Each row below holds a small network's activations on one input, seen along a few directions.
Each table varies a few parts of the input and shows all the possible inputs, shuffled.
Descriptions start from the smaller parts, as in this example, which fits no table here: one of 2 separate values, together with either a single point or one of 11 places along a line or (one of 5 places around a ring, together with one of 6 places along a line).
Shared parts are said once, and a part with two or three values counts as separate values.
(in the rows, 128 means zero)

Other details of the inputs vary at random and push rows far along two fixed directions, the same in every table; ignore that.

A family of inputs:
R1: [111 113 173 128  91 145 187 122 110  39  96]
R2: [130  91 126  28 132 153 136 140  77  64  89]
R3: [134 122  85 122 133 125  84 137 115 171 154]
R4: [152 146 120 192 140 107 100 131 150 168 180]
R5: [113 151 128 171 128  94 155 110 171 144 131]
R6: [ 90 130 199 169  76 149 219 108 136  45  82]
R7: [136  93 129  21 133 147 130 145  79  63  89]
R8: [117 143 132 190 110 129 158  80 202 188 123]
R9: [107  99 158 120  91 166 176 115 119  52  90]
R10: [117 103 131 109 105 155 145 127 107  86 107]
R11: [162 136  98 121 170 104  59 169  96 158 186]
R12: [109  95 123  68 126 158 143 137  96  91  95]
R13: [129 116  77 114 133 125  87 135 109 179 154]
R14: [ 96  93 156 118  85 172 190 108 121  53  83]
R15: [159 151 130 175 156 105 107 124 160 168 165]
R16: [123  87 131  31 126 154 149 132  91  68  84]
R17: [111 167 175 227 105 114 173 105 182 141 123]
R18: [158 160 123 135 150  90  89 136 140 168 155]
R19: [155 134 118 134 141 110  83 149 104 147 167]
R20: [148 102 145  43 147 134 124 152  68  59 108]
R21: [102 105 117  42 144 118 144 166  70  54 104]
R22: [106  98 108  51 131 116 138 162  63  55 118]
R23: [128  93 118  43 131 156 113 161  59  65 110]
R24: [127 120  76 107 142 128  84 142 103 180 153]
R25: [171 145 117 107 164  96  69 147 114 165 161]
R26: [100 132 185 177  79 137 201 106 141  64  97]
R27: [145 148 124 127 149 106  96 155 112 139 146]
R28: [129 158 171 229 121 124 152 103 188 158 141]
R29: [142 158 147 175 131 105 130 114 159 150 138]
R30: [125 145  79 122 153  85  84 162 104 160 169]
R31: [158 136  90  91 157 110  70 140 121 180 150]
R32: [ 99 133 137 215  88 146 169  83 186 160 124]
R33: [ 91 111 145 147 105 162 182  99 156 122  95]
R34: [142 142  81 138 146 117  62 145 120 198 171]
R35: [ 89 122 177 193  78 166 226  62 204 107  76]
R36: [122  92 127  37 134 158 129 157  70  63  92]
R37: [142 133  77 105 161 117  62 154 111 193 158]
R38: [138 127  66 103 152 119  57 153  97 194 168]
R39: [149 144 105 131 145 116  89 128 141 177 146]
R40: [ 90 111 190 154  85 180 214  97 159  52  65]
R41: [144 151 135 112 142  93 108 139 120 136 135]
R42: [121 101 121  77 123 156 126 146  85  85 113]
R43: [153 140 117 132 149 112  78 156 102 152 167]
R44: [128 153 150 206 110 133 150  87 200 162 123]
R45: [155 155 116 114 151  86  81 150 106 157 150]
R46: [124 156 116 154 142  80 125 121 166 166 148]
R47: [109 140 136 200 105 138 170  76 200 178 116]
R48: [125 169 155 239 109 113 144 106 181 166 154]
R49: [158 137 106  94 152 113  77 140 123 159 142]
R50: [118  85 134  30 121 158 157 127  92  62  78]
R51: [131 156 165 233 133 124 155 107 196 154 152]
R52: [114 143 143 203 106 138 165  78 202 169 117]
R53: [139 132  94 112 152 123  78 147 115 174 146]
R54: [137 128  76 114 146 124  69 148 105 184 162]
R55: [130 108 185 110 123 147 193 113 136  42  93]
Description of these inputs: one of 5 places along a line, together with either a single point or one of 4 places along a line or one of 6 places along a line.
- Changing only the place on the line of 5 turns R23 into R40. The same change can be made to R54. Which row results? => R37
- Changing only the place on the line of 5 turns R49 into R9. The same change can be made to R55. Which row results? => R4
- Which other rows does R48 become when the place on the line of 4 takes its other values? List them by row number. => R6, R11, R43
- Which other rows agree with R52 in the place on the line of 5? List them by row number. => R2, R5, R15, R20, R29, R35, R39, R44, R45, R47

A family of inputs:
R56: [138 153 167 187 144 141 154 120 184  90 111]
R57: [156 121  85 139 122  99  61 111 145 195 156]
R58: [ 82 140 180 161  92 148 174 138 140 108 105]
R59: [157 152 135 135 168 128  72 152 149 200 163]
R60: [152 116 134  87 101 135 122 134  77  77 142]
R61: [ 81 152 151 179  88 146 165 128 150  88  88]
R62: [109 120 135 158 118 174 178  96 191 108  91]
R63: [152 116 123  67 147 126 110 111 146 138  95]
R64: [143 114 121  76 154 154 116 119 107 148  98]
R65: [122 137 140 227  99 154 135 107 166 121 135]
R66: [ 87 140 172 164  94 143 186 115 113 101  69]
R67: [ 82 124 130 193 155 107 182 114 193 156 174]
R68: [140  98  93 145 130 146 114 125  96 167 145]
R69: [169 143 146 124 184 116 107 136 102 140 131]
R70: [125 164 132 161 152  91  86 184 121 175 179]
R71: [108 117 147 209  93 163 137  99 175 174 150]
R72: [101 131  97 123 132 127 103 162 121 187 158]
R73: [173 141 129 103 160  95  84 128 146 156 121]
R74: [116 112  92 103 169  61 143 126 151 130 153]
R75: [ 94 151 151 135  74 134 175  95 149 118  99]
R76: [126 149 156 176 131 158 151 110 183 107  96]
R77: [137 106 119 119 139 141 108 161  85  52 138]
R78: [158 100 139  99 130  97 111 141  94  73 131]
R79: [187 181 133 136 163  87  87 132 143 174 183]
R80: [131 102 131  76 156 169 134 144 133 137 129]
R81: [115 106 159 133 120 176 203  83 149 110  67]
R82: [138 106 118  68  95 149 122 117  84  90 129]
R83: [146 160 122 127 148  56  90 155 119 146 144]
R84: [121  86  80 100 122 165 114 144  96  87 133]
R85: [123 128 131  70 114  95 116 151  92  89  86]
R86: [131 180  95 169 154  87  72 173 125 151 161]
R87: [135 171 120 170 156  79  91 154  93 179 148]
R88: [ 99 110 103  83 122 139 144 142  66 117  92]
R89: [128  80 115  92 115 167 122 121  63 106 104]
R90: [121  85 138 155  86 137 177  82 166 103 104]
R91: [ 86 136  98 208 154 108 172 105 206 135 156]
R92: [126 128 132 193  78 137 163  83 169 147 156]
R93: [139  95 128 107 126 148 117 138  56  97 114]
R94: [119  74 115  97 120 167 127 148  97 111 148]
R95: [113 111  89 120 189  92 144 128 109 144 149]
R96: [ 94 140 146 132  72 136 196 104 144 106 110]
R97: [153 133 192 141 137 112 175 104 175  79  92]
R98: [ 68 135 135 151  85 165 173 110 155  87  75]
R99: [147  91 131  88 110 119 112 134  91  76 110]
R100: [145  92 120  45 143 129 139 121 132  98  87]
R101: [108 152  98 140 128 118  77 154 137 219 161]
R102: [128  90 141  96 118 162 114 160  78  88 139]
R103: [107 125 104  87 124 134 116 137  77 142  98]
R104: [149 127 134  41 123 145 124 116 116 111 112]
R105: [147 136 113 116 160 144  74 135 153 213 153]
R106: [141 161 166 201 141 139 145  94 172 176 109]
R107: [129 152 151  74 112  97 141 154  73  64 130]
R108: [153 106 136 132 147 126 116 143  60 102 140]
R109: [139 186 111 137 113  83  86 141 116 179 163]
R110: [130 135 176 227 115 135 144 128 161 140 174]
R111: [159 132 159  49 128 138 135 129  98  78 108]
R112: [123 150  90 121 122  82  81 125 143 194 124]
R113: [102 146 123 183 134  83 185  85 193 147 176]
R114: [151 123 124  57 133 145 143 120 123 118 129]
R115: [111 156  58 151 134 112  75 154 138 193 152]
R116: [164 149 153 137 180 118  91 159 138 161 164]
R117: [ 90 117 139 140  82 121 195 100 163 104  81]
R118: [156 125 145  95 116 113 126 137  80  70 159]
R119: [132 114  83 143 124 152  79 130 130 146 148]
R120: [129 109 113  60 144 170 110 134 122  94  92]
- What is each input in this table made of? => one of 5 separate values, together with either a single point or (one of 3 separate values, together with one of 4 places along a line)
- Changing only the choice among 5 separate values turns R113 into R74. The same change can be made to R107. Which row results? => R83
- Which other rows agree with R68 in the choice among 5 separate values? List them by row number. => R64, R66, R69, R81, R87, R88, R89, R93, R95, R103, R106, R108
- Which other rows agree with R76 in the choice among 5 separate values? List them by row number. => R56, R61, R62, R65, R77, R84, R86, R91, R98, R115, R119, R120
- Which other rows does R70 become when the choice among 3 separate values takes its other values? List them by row number. => R110, R116
